Each row below holds a small network's activations on one input, seen along a few directions.
In each table, some parts of the input vary, and every possible input appears once, in random order.
A made-up example of a description, with smaller parts first: one of 4 places along a line, together with either a single point or one of 11 places around a ring or (one of 2 separate values, together with one of 8 places around a ring).
Shared parts are said once, and a part with two or three values counts as separate values.
In the rows, zero is written as 128.

Other details of the inputs vary at random and push rows far along two fixed directions, the same in every table; ignore that.
These rows show it; all are for the same input, with only those details redrawn:
[ 90 153 181 179 163 113 126 103 137 179 183 120 212 186]
[144 115 103 138 127 159 123 125 134 117 125 145 106 120]
[149 136  92 125 111 121 106 158 100 127 122 139 130 110]
[142 127 105 135 123 141 117 136 121 125 128 141 123 121]
[149  78 103 147 143 226 148  83 183  89 117 159  49 118]
[150  81 102 146 141 219 145  88 177  91 117 158  53 117]
[ 95 119 182 188 178 173 148  63 181 154 177 133 161 186]

Table:
x1: [109 171 160 130 121  65 122 126 110 164 155  93 172 152]
x2: [119 145 150 146 138  91 144 119 151 150 156 126 130 144]
x3: [144 151 127 125 113  97 130 155 135 131 125 136 110 109]
x4: [107 147 150 149 146 125 119  98 119 148 144 126 174 162]
x5: [129 146 143 120 132 141 149 111 144 111 114 136  84 105]
x6: [126 107 116 116 125 145 116 146 119 114 110 124 141 132]
x7: [138 114  97 121 100 122 118 180 105 112 121 135 155 120]
x8: [121 102 152 113 134 176 160 105 170  90 109 133  77  98]
x9: [121 117 157 129 121 113 145 142 151 135 139 130 139 119]
x10: [135 119 100 127 134 136 118 134 112 135 124 141 110 128]
x11: [131  76 113 124 139 208 136  95 166  80 100 139  88 126]
x12: [128 127 106  97 112 120  97 156  90 102  93 121 148 113]
x13: [145 107 107 132 126 159 127 133 134 113 122 139 121 120]
x14: [140  70 117 123 142 204 142 115 166  93 111 141  87 128]
x15: [107 147 167 150 157 122 158  96 173 141 148 146 116 138]
x16: [149 138  90 123 109 116 104 162  95 128 121 138 133 109]
x17: [116 130 150 145 148 103 139 115 135 173 148  99 128 162]
x18: [137 115  90 120  94 115 114 188  96 113 117 134 158 120]
x19: [111  94 130 145 166 206 148  43 166 104 116 148  75 150]
x20: [154 135 107 102  91  89 120 170 111 133 128 116 123 102]
x21: [147 134 116  98  97  92 118 152 103 119 118 103 116 104]
x22: [134 129 126  92  97  88 120 168 100 116 110 100 127 100]
x23: [119 145 113 116 135 114 110 116  91 131 115 133 136 131]
x24: [129 141 126 133 123  89 135 127 140 147 151 120 122 136]
x25: [142 141  93 104 101  86 121 140 114 133 130 118 104 116]
x26: [128 138 127 131 136 137 118 109 116 129 126 134 141 136]
x27: [131 102 116 114 128 154 121 141 126 107 108 128 129 127]
x28: [136 124  97 148 115 142 119 142 123 122 131 143 125 125]
x29: [139 170 122 102 112  95 124 159 108 123 109 140 112  86]
x30: [121 103 149 114 135 175 160 108 177  96 112 144  85  95]
x31: [135 109 143 117 138 172 155  91 160  86 102 124  58  99]
x32: [135 116 134 113 103 102 135 162 130 126 132 124 131 110]
x33: [143 122 112 128 131 149 117 133 120 127 124 139 111 124]
x34: [139 116  93 111 102 115 109 183  95 116 112 128 156 118]
x35: [128 139 134  89 108  96 123 160 101 105 102 105 124  89]
x36: [133 129 107 142 112 119 117 160 109 131 135 132 164 131]
x37: [136 142 128 115 115 114 135 123 124 122 114 112  93 113]
x38: [127 159 130 112 133 105 139 131 129 127 120 145 103  99]
x39: [123 149 104 121 126  98 106 135  83 141 123 132 151 132]
x40: [ 77 159 191 166 168 117 124  72 123 166 160 115 211 194]
x41: [139 151 128 110 107  97 130 165 118 127 114 139 123  86]
x42: [112 148 139 165 134 112 118 134 121 156 163 131 184 156]
x43: [151  77 113 131 145 212 143 101 167  96 112 148  69 121]
x44: [ 77 139 212 155 154 114 158 107 170 160 168 124 189 155]
x45: [123 144 132 120 128 102 141 112 126 135 126 113 102 123]
x46: [122 136 132 129 139 145 119  96 116 120 116 134 133 138]
x47: [132 141 135 131 118 110 134 128 147 142 147 118 121 135]
x48: [142 133 108 111 116 119 106 156  93 126 111 127 146 118]
x49: [124 137 136 133 133 109 111 150 103 152 139 119 180 148]
x50: [129  74 146 121 131 179 156  89 181  91 127 114  73 128]
x51: [132 107  96 142 135 156 130 115 135 124 128 147 100 128]
x52: [136 153 117 111 103  86 116 142 115 144 139 108 133 128]
x53: [140 137  89 108 120 107 104 152  82 134 112 137 122 114]
x54: [135 141 102 105 108 110  96 149  78 113  94 124 148 115]
x55: [151 140 120 112 100  90 128 171 118 129 117 133 120  91]
x56: [129 109 125 147 136 158 131 119 142 125 135 134 140 141]
x57: [133 130 100 118 132 132 117 117 107 123 115 142 115 122]
x58: [106 148 185 148 143  72 127 138 117 194 163  78 202 176]
x59: [139 124 102 138 121 141 116 136 119 125 126 140 124 124]
x60: [137 156 132 121 119 111 134 146 136 123 119 146 103 101]
x61: [114 122 131 155 153 141 133 104 141 147 152 140 139 152]
x62: [129  80 132 146 154 218 148  75 177 101 115 141  84 142]
x63: [129 132 121 118 122 113 139 106 135 127 130 116  90 127]
x64: [ 91 119 190 170 179 172 145  54 173 143 159 123 174 185]
x65: [144 138  95 106 106 112  99 156  84 117 101 128 147 111]
x66: [144 114 111  91  90  96 118 164 110 119 125 109 128 112]
x67: [132 109 114 114 122 133 114 163 112 122 117 126 149 132]
x68: [106 141 156 136 146 126 116 103 116 134 129 119 178 155]
x69: [140 123 106 139 115 130 121 155 117 123 133 137 151 125]
x70: [ 87 142 200 148 136  70 136 131 138 182 190  96 222 180]
x71: [126 118 107 131 139 143 123 114 117 131 120 139 110 134]
x72: [129 134 153 134 122 104 140 137 143 142 146 120 139 128]
x73: [128 122 146 150 149 135 160  96 185 128 140 145  86 133]
x74: [128 113 116 112 126 144 114 136 121 105 109 126 142 125]
x75: [140 115 100 113 108 122 113 175 104 116 117 130 153 119]
x76: [122 151 154 137 131  80 123 143 110 180 146  89 160 157]
x77: [140 101 127 110 114 114 127 163 122 137 117  96 123 127]
x78: [ 87 160 187 166 165 108 121  99 122 180 171 115 212 188]
x79: [143 140  95 115 110 117 102 153  85 128 108 133 129 116]
x80: [109 167 173 130 143 100 142 105 122 138 135 108 140 137]
x81: [125 125 103  99 110 120  96 156  89 102  91 119 149 116]
x82: [146 137 121 123 110 115 135 144 143 122 126 132  93 112]
x83: [122  98 114 164 148 183 149  90 169 120 144 154  95 143]
x84: [146 137  87 108 120 101 102 166  81 140 119 138 125 113]
x85: [118 156 145 120 139 111 147 112 131 128 126 133 104 113]
x86: [143 140 122 100 102  92 123 154 101 121 109 104 114  98]
x87: [133 113 145 120 139 179 161  94 170  92 107 138  60  96]
x88: [100 129 135 174 147 131 135 108 140 155 164 137 161 167]
x89: [138 156 126  98 110  99 126 161 110 122 107 135 123  80]
x90: [ 60 154 236 175 200 131 176  27 184 169 182 106 162 195]
x91: [130 141 136 115 110  83 120 140 117 148 148 101 157 135]
x92: [142 128 106 126 124 135 111 144 108 131 121 137 121 125]
Changing only one part turns x61 into x75. The same change can be made to x51. Which row results?
> x34
Changing only one part turns x45 into x22. The same change can be made to x63. Which row results?
> x50
Changing only one part turns x15 into x60. The same change can be made to x17. Which row results?
> x76
What is each input in this table made of?
> one of 4 places along a line, together with either a single point or one of 10 places around a ring or (one of 2 separate values, together with one of 6 places along a line)
Change only the place on the line of 4 in x54. List by row number the other rows that result.
> x19, x40, x81
Change only the choice among 2 separate values in x4. List by row number the other rows that result.
> x26
Change only the place on the ring of 10 in x89. List by row number the other rows that result.
> x20, x21, x31, x41, x55, x72, x86, x87, x91
Change only the place on the line of 6 in x57. List by row number the other rows that result.
> x23, x53, x61, x83, x84
Change only the choice among 2 separate values in x57. List by row number the other rows that result.
> x39
Start at x35 and move only the place on the line of 4, one step at a time. The first step leads to x31. Which rows follow, in order?
> x80, x90

Table:
x93: [172 114  95  86  84 132 110 195 107 103 100 136 137  70]
x94: [111  40 171 132 147 213 171 102 198  79 124 110 105 134]
x95: [124 183 130 148 137  98 123 180 107 155 146 162 168 121]
x96: [119 161  95 146 169 125  78 121  37 154 100 147 201 164]
x97: [138  25 130 126 150 223 164  80 209  99 134 133  59 142]
x98: [ 96 121 154 172 126 106 121 129 136 160 189 119 230 188]
x99: [100 159 202 150 151 103 123 131 145 160 168 126 225 153]
x100: [110 187 129 143 148  70 133 162  97 170 152 160 149 116]
x101: [127 141 152 100 121  81 132 126 114 141 121  63 121 148]
x102: [109 175 166 108 123  69 140 119 116 138 110 102 128 108]
x103: [130 177 127 142 106  63 111 118  91 160 161 107 151 142]
x104: [149 161  74 108  87 108 112 170 105  90 115 170 114  82]
x105: [107  96 126 161 125 122 133 106 151 143 173 118 169 187]
x106: [ 76 156 148  98 150 137  77 114  41 120  86  99 201 148]
x107: [133  77 137 121 146 176 145  90 182 127 139 109  86 154]
x108: [107 184 158 104 135  51 130 145 108 158 139 146 160 109]
x109: [145  93 127 176 161 237 160 101 204  98 127 179  69 125]
x110: [ 95 168 167 179 134 103 122 118 140 145 182 132 224 169]
x111: [162  88 102  83  80 164 132 182 125  57  71 121  94  56]
x112: [135 172 169 117 128  64 120 124 101 174 147 101 151 137]
x113: [161 116  45 108  76 101  96 157 101 111 119 115  97 119]
x114: [131 146 137 164 123 116 117 184 113 166 148 140 201 140]
x115: [160 162  90  69  98  84 118 155  95 124  92 138  72  62]
x116: [ 86 151 205 135 148 116 150 114 163 117 126 130 162 128]
x117: [114 140 124 152 138 148 152  54 168 123 152 144  79 129]
x118: [145 163  62  99  87  82 120 155  93 100 112 168  85  66]
x119: [135  48 125 179 150 226 154 113 195 125 136 165  89 149]
x120: [166 143  96  78  98 123 117 180 118  92  86 168  90  57]
x121: [129  99 127 167 121 190 142  98 181 103 151 145 140 141]
x122: [155 103  84  63  80 105 119 184  93  90  79  83  83  92]
x123: [149  75  90  70  87 116 127 191 102  83  88  94  99  93]
x124: [147 123 134 171 160 172 152  84 158 147 143 135  60 136]
x125: [110  91 187 143 148 204 169  87 203  74 111 130 103 119]
x126: [136  84 109 162 152 177 142 106 170 147 137 132  79 160]
x127: [143 138  34 105 119 140  69 115  33  85  71 153 140 120]
x128: [120 148 128 153 127  86 115  88 127 163 170  90 141 182]
x129: [ 96 112 180 130 163 168 185  58 208  90 104 146  57 108]
x130: [100 161 129 101 157 130  65 113  41 143 100 125 209 153]
x131: [101 108 188 142 148 109 125 145 137 170 180 108 229 169]
x132: [173 129 104  71  79 116 137 147  98  86  65 104  35  65]
x133: [110  95 136 170 145 132 137 138 145 179 162 132 161 186]
x134: [180 130  53 114 110 107 105 167  90 147 107 117  59 105]
x135: [119 150 173 122 147  81 120 106 127 187 163  80 152 177]
x136: [120 140 133 163 166 159 160  84 158 150 147 154  69 124]
What is each input in this table made of?
> one of 4 places along a line, together with either a single point or one of 10 places around a ring
Changing only the place on the line of 4 turns x122 into x107. The same change can be made to x94. Which row results?
> x131
List by row number the other rows that have the place on the line of 4 in common with x117.
> x98, x103, x104, x105, x110, x113, x118, x121, x127, x128
Change only the place on the ring of 10 in x119. List by row number the other rows that result.
> x95, x100, x109, x114, x124, x126, x133, x134, x136
